<95>: [ -5  -4 -10 -37 -37  23   8  32  48  24 -40  13  21  21  10]
<81>: [-23 -29 -20  -4 -10  13 -23  24   7 -23  24  -9   5 -28 -16]
<157>: [ -1 -16  -4 -22   8  11 -15  59  -5 -19 -14 -50 -14  25  -4]
<151>: [ 11  26  19 -31  11  17 -23  17  17  44  17 -15  26  -7  59]
<140>: [ 46  70  28 -11  -2  -8 -24  -8  82  66 -36  -5 -15  61  34]
<156>: [-14  16  18  30 -38  21 -30  19 -17   1   4 -12  31  -3  -6]
<33>: [-43   2   3  19 -45  45   8  11   2   6  14  -8  28   7 -25]
dup <140>: 
[-8]
perm: [ 24 -29 -23 -20 -23   7 -10  13   5 -16  -4  -9 -23 -28  24]
<81>

<109>: [ 23  25  -7  23 -22 -32  -6  39   4]
<113>: [ 15  -3 -82  -5 -37 -10  11 -37 -29]
<25>: [ 38  23 -24 -40   9  35  65  24 -53]
<76>: [ -5  15  -2 -10 -37  11 -37 -82 -29]
<29>: [-52  17   6  11  49 -21  44 -36   6]
dup <76>: 
[-37]
tags:
[-40] -> J425
[9] -> J200
[-37] -> J962
key <25> 5: 
J200
[ -5  15  -2 -10 -37  11 -37 -82 -29]
<76>
perm: [-53 -40 -24   9  23  24  35  38  65]
<25>
[ 23  25  -7  23 -22 -32  -6  39   4]
<109>
miss <25>: [-24  38 -40 -53  24  65   9  35]
[23]
perm: [-37  15  -5 -10 -29  11 -37  -3 -82]
<113>

<54>: [ -3 -23 -11 -11 -12 -11 -12  14  16  28 -18  13   7  17  28   2  19  10
  22 -17 -13  10  37 -11  -1  18  27 -11]
<80>: [  7   0   9  -4  -9 -10   7 -25   5 -30 -21 -15  -5   5 -35 -34 -29   8
 -26  -8  -4  24   5   0 -20 -21  -5  -4]
<65>: [-10 -26 -23  -3 -11  23 -25  47 -14  76  26 -48   1 -16  80  44  48   3
  53  11   1 -48  11  19  25  47  37  -9]
[-10 -26 -23  -3 -11  23 -25  47 -14  76  26 -48   1 -16  80  44  48   3
  53  11   1 -48  11  19  25  47  37  -9]
<65>
Table of tags by key:
[-4] -> J662
[-12] -> J799
[-3] -> J185
[-13] -> J368
[7] -> J711
[-11] -> J456
[8] -> J315
[-10] -> J231
key <54> 1: 
J185

<46>: [ -4 -48 -26 -59   2 -42  13 -39]
<10>: [-17   1  49   0  -2 -94 -57 -55]
<41>: [-57  95  27  33  64   5 -45  95]
<108>: [-45  95  33   3  26 -57   5  64]
miss <10>: [-17 -94  -2   0 -57 -55  49]
[1]
tags:
[65] -> J189
[-39] -> J861
[-38] -> J48
[-55] -> J736
[-57] -> J224
[-45] -> J20
[64] -> J164
key <108> 8: 
J164
[-57  95  27  33  64   5 -45  95]
<41>
perm: [-55 -57 -94  -2   0  49   1 -17]
<10>
perm: [ 95 -57  95  27  33  64   5 -45]
<41>
dup <41>: 
[95]

<98>: [ -4   2   9   1  -1   1   0 -46]
<21>: [  1   0  -1   1   2 -46   9  -3]
<13>: [-4 -5 -1 -7  0  1  2  1]
<6>: [-4  2 -6 -4 -1  1  0 -5]
perm: [ 0 -5 -4  2 -6 -4 -1  1]
<6>
miss <6>: [-6 -4  0  1  2 -1 -4]
[-5]
Table of tags by key:
[-5] -> J639
[1] -> J44
[2] -> J365
[-4] -> J534
key <6> 4: 
J534
perm: [  9   1   2   1   0  -4 -46  -1]
<98>

<97>: [ 34 -78 -22 -21 -28  42]
<136>: [ 34 -78 -28 -22  41  26]
<75>: [ 50 -95 -55 -12  56  16]
<62>: [  5  10 -48  46  12 -38]
perm: [ 26  34 -78 -28 -22  41]
<136>
Table of tags by key:
[50] -> J880
[35] -> J406
[34] -> J947
key <136> 1: 
J947
[ 50 -95 -55 -12  56  16]
<75>
miss <97>: [ 42  34 -78 -21 -28]
[-22]
[ 34 -78 -22 -21 -28  42]
<97>

